These are the activations of a small neural network, seen along a few directions. Each row is one input.
Each table varies a few parts of the input and shows all the possible inputs, shuffled.
A made-up example of a description, with smaller parts first: one of 5 places around a ring, together with either a single point or (one of 2 separate values, together with one of 4 places along a line) or one of 9 places around a ring.
Shared parts are said once, and a part with two or three values counts as separate values.
(in the rows, 128 means zero)

Other details of the inputs vary at random and push rows far along three fixed directions, the same in every table; ignore that.
To show where, the next rows are all for the same input, with only those details redrawn:
[171 149 176  85  77  80 163 186 144  79 141 142 132]
[193 187 172 164 118 127 154 137 162 113 147  87 138]
[ 95 118  83 108 127 126 140 109 114 138 120 154  89]
[112 132 117  81 102  94 152 143 122 108 125 167 108]
[123 134 127  82  98  92 154 151 125 103 128 163 112]
[104  95  71 135 138 157 129  98 112 158 123 128  73]
[111 116 112  75  98  96 150 148 117 108 124 169 101]
[185  80 135 143 103 159 133 157 133 133 145  82  86]

Rows:
row 1: [186 174 146 158 150 130 140 145 158 101 131  95 153]
row 2: [120  47 141 129 116 170  96 143  97 161 134 104 107]
row 3: [130 159  79 185 189 166 120  86 138 144 121 100 123]
row 4: [190 155 226 151  99 132 119 166 142 115 155  83 175]
row 5: [176 194 185 131 125  92 166 154 166 105 134 119 146]
row 6: [ 92 176  87 103 161  96 142 116 124 101 109 174 143]
row 7: [157 107 173 109 107 151 121 184 114 119 141 116 100]
row 8: [133  71  90 131 120 160 128 126 114 150 130 112  70]
row 9: [173  68 135 158 124 145 113 151 147 129 127  75 143]
row 10: [ 81 230 161 129 139 106 130  84 128 124 132 161 190]
row 11: [177 152 167 171 129 188 110 136 130 137 151  73 114]
row 12: [149 115 150  87  93  74 130 174 135  79 131 148 183]
row 13: [130  49 154 135 110 170 100 151 111 160 129  95 105]
row 14: [100 123  67 154 159 161 122  75 124 169 122 121  83]
row 15: [117 158 135 147 136 104 135  94 143 146 128 129 159]
row 16: [107  52 105 111 106 121 120 129 116 150 131 136 111]
row 17: [128 193  90 159 161 137 134  93 137 111 123 125 146]
row 18: [119 136  90 190 179 154 113  70 142 157 117  94 158]
row 19: [119 100 124  57  98  82 147 172 116 106 124 175 101]
row 20: [ 61 136  97  99 117  85 140  88 120 135 115 178 142]
row 21: [171  51 146 147 105 141 117 148 136 153 143  80 118]
row 22: [ 98 120  56 118 163 136 119 109 110 128 112 152 111]
row 23: [101 156 129 112 141 143 120 126 101 134 126 151 109]
row 24: [ 84 154  68  91 152 101 132 115 112 105 109 185 133]
row 25: [163  70 127 119 102 127 114 158 132 105 141 108 156]
row 26: [159  93 131 127  98 120 120 151 134  99 136 108 162]
row 27: [144  74 110 135 133 154 128 139 127 154 130 106  73]
row 28: [102  76 140  67  87  70 145 162 130 123 114 173 131]
row 29: [164 177 187 137  99  83 144 134 169 108 144 113 183]
row 30: [130  54  98 106 103 124 104 146 121 114 129 126 141]
row 31: [124 142 131 190 158 138 131  78 158 174 120  89 138]
row 32: [ 98  99  64 147 158 161 123  89 113 170 124 128  72]
row 33: [136  85 166 111  86 143 102 157 112 128 143 116 134]
row 34: [220 148 170 184 127 161 141 141 163 132 158  54 123]
row 35: [158 103 156 143 131 182 113 157 109 143 140  91  92]
row 36: [173 133 186 190 123 178 103 129 134 149 157  62 149]
row 37: [ 84 221 177 124 135  92 139 106 136 125 116 166 184]
row 38: [ 87 119  83 121 152 128 142 104 124 159 105 155  84]
row 39: [113 202 138 151 145 158 127  99 116 132 133 128 125]
row 40: [116  79 114 150 137 137 122 105 129 169 126 107 118]
row 41: [141 137 186  70  96 109 139 194 115  94 131 155 121]
row 42: [192 138 193 174 115 119 117 115 161  87 133 100 159]
row 43: [186  83 142 155 125 159 111 129 132  99 127 105  84]
row 44: [112 192 134 181 178 177 123  87 128 163 119 105 110]
row 45: [ 78 155  98 111 149  83 131 102 128 112 110 169 178]
row 46: [143 161  94 188 185 163 127  96 149 141 115  90 124]
row 47: [136 181  80 184 178 162 118  78 143 133 126 100 136]
row 48: [ 59 140 106 103 136  79 139  92 129 144 112 178 142]
row 49: [111 185 162 158 142 138 114  95 124 146 134 123 168]
row 50: [ 76 126 107 109 146 154 121 119  98 153 109 162  87]
row 51: [ 75 104  94 129 146 115 130  83 126 168 110 145 123]
row 52: [109  52 104 105 105 125 121 124 117 150 132 135 114]
row 53: [138 191 210 131 113 105 130 144 142 112 141 126 183]
row 54: [127 105 109  75 117  97 141 176 126  90 110 167 122]
row 55: [107 241 162 126 143 115 140 117 125 108 134 160 152]
row 56: [109 104 120  69 113  89 150 160 118 115 119 171  98]
row 57: [169  98 114 119 119 135 124 171 127  96 138 117 120]
row 58: [116  48  95 105 118 121 109 147 118 123 121 134 133]
row 59: [140 168  79 180 180 169 122  82 137 135 130 100 133]
row 60: [124  63 112 117 125 187 100 147  84 155 133 120  68]
row 61: [170 194 173 124 119  90 159 151 155 102 138 130 147]
row 62: [107 111 123  75 114  88 154 157 129 119 110 168  95]
row 63: [101 121  98 140 152 192 107 100  94 161 133 124  86]
row 64: [ 68 152  89 113 150  86 133  96 133 122  99 177 171]
row 65: [108 119  96 126 141 110 116 111 126 122 120 140 162]
row 66: [121 120 179  86  74 109 123 164 110 103 139 148 153]
row 67: [100 203 115 140 150  84 133  92 146 103 124 155 201]
row 68: [141  74 183 100  89 132 114 177 114 127 136 120 133]
Q: The inputs of row 36 and row 55 match in every part but one. If row 31 is changed in the same way as row 36 into row 55, which row does it become?
A: row 62
Q: The inputs of row 50 and row 37 match in every part but one. If row 47 is changed in the same way as row 50 into row 37, which row does it become?
A: row 30
Q: What do these inputs look like to the network?
A: one of 2 separate values, together with either a single point or (one of 3 separate values, together with one of 11 places along a line)
Q: Which other rows does row 17 become when the choice among 2 separate values takes its other values? List them by row number.
A: row 26
Q: Which other rows does row 67 become when the choice among 2 separate values takes its other values? List them by row number.
A: row 57
Q: A walk changes only the place on the line of 11. It starts at row 62 and steps to row 38. List the rest of the walk in order.
A: row 5, row 56, row 27, row 19, row 61, row 32, row 34, row 14, row 8
Q: Which other rows does row 51 become when the choice among 3 separate values takes its other values? List them by row number.
A: row 18, row 68

Rows:
row 69: [142  21  62 164 121 140  93  99 134 138 128  91 160]
row 70: [178 165 177 126 118 103 166 186 161  74 117 121 142]
row 71: [131 192 120 126 176  99 153 117 140 120 124 151 138]
row 72: [ 59 178  49 118 186 111 145  93 118 154 110 176 117]
row 73: [ 57  70  85  82 142 105 133 107  98 176 114 191  90]
row 74: [159 139 133 203 124 187 124  81 150 177 148  41 118]
row 75: [116 204 146 131 149 120 120  93 115 114 146 151 171]
row 76: [156 156 134 198 135 209 102 106 136 150 147  69 147]
row 77: [106 170 155 147 153  98 136  89 151 147 110 148 130]
row 78: [122  41 153  70 109 124  98 191 103 106 116 164 104]
row 79: [ 59 170  55 118 153 123 140  63 107 111  96 165 103]
row 80: [151 191 180 119  84  78 155 141 146 115 161 130 166]
row 81: [160  60 134 169 130 201  74 117 109 138 142  85  94]
row 82: [ 91 189 140 141 113 106 151  76 137 122 118 148 141]
row 83: [194 152 207 117  80  87 148 151 146 106 166 113 153]
row 84: [188 119 154 108  96 107 128 161 139  71 138 131 109]
row 85: [143  85 126 173 123 204  94 116 104 136 129  78 108]
row 86: [ 77 203 127 133 162 136 129 114 133 140 108 147 168]
row 87: [152 135 153 206 166 201 107 117 133 153 113  63 132]
row 88: [ 79 197 143 146 148 100 158  84 147 143  96 149 145]
row 89: [141 165 177 117 110  83 158 163 151 138 143 132 156]
row 90: [179 115 124 113 116 124 135 147 123 102 153 126 111]
row 91: [189 160 186 107 124  81 147 182 161  71 122 134 134]
row 92: [124  65 100  58 103 120 142 198 121 110 111 140  89]
row 93: [ 66 175  31 131 166 131 133  65 109 148 128 168 110]
row 94: [132 185 166 102 103 103 127 156 118  93 157 140 176]
row 95: [110  76 136  63 125 110 112 176  88 125 122 171 124]
row 96: [127  66  74  83  90 146 129 160 112 113 129 136  83]
row 97: [183  76 116 209 157 138 108 115 173 146 122  48 192]
row 98: [120  46 146  67  71 112 146 197 129 138 123 143 104]
row 99: [ 58  69  79  78 144 138 102 147  75 159 117 159 105]
row 100: [149  63 129 174 120 174 102  87 131 163 143  87  77]
Q: What do these inputs look like to the network?
A: one of 2 separate values, together with either a single point or (one of 3 separate values, together with one of 5 places around a ring)
Q: The inputs of row 77 and row 100 match in every part but the choice among 2 separate values. If row 97 is changed in the same way as row 77 into row 100, which row does it become?
A: row 69
Q: A walk changes only the place on the ring of 5. It starts at row 95 and steps to row 99. List the rest of the walk in order.
A: row 86, row 87, row 78
Q: Which other rows does row 95 become when the choice among 2 separate values takes its other values? List them by row number.
A: row 75
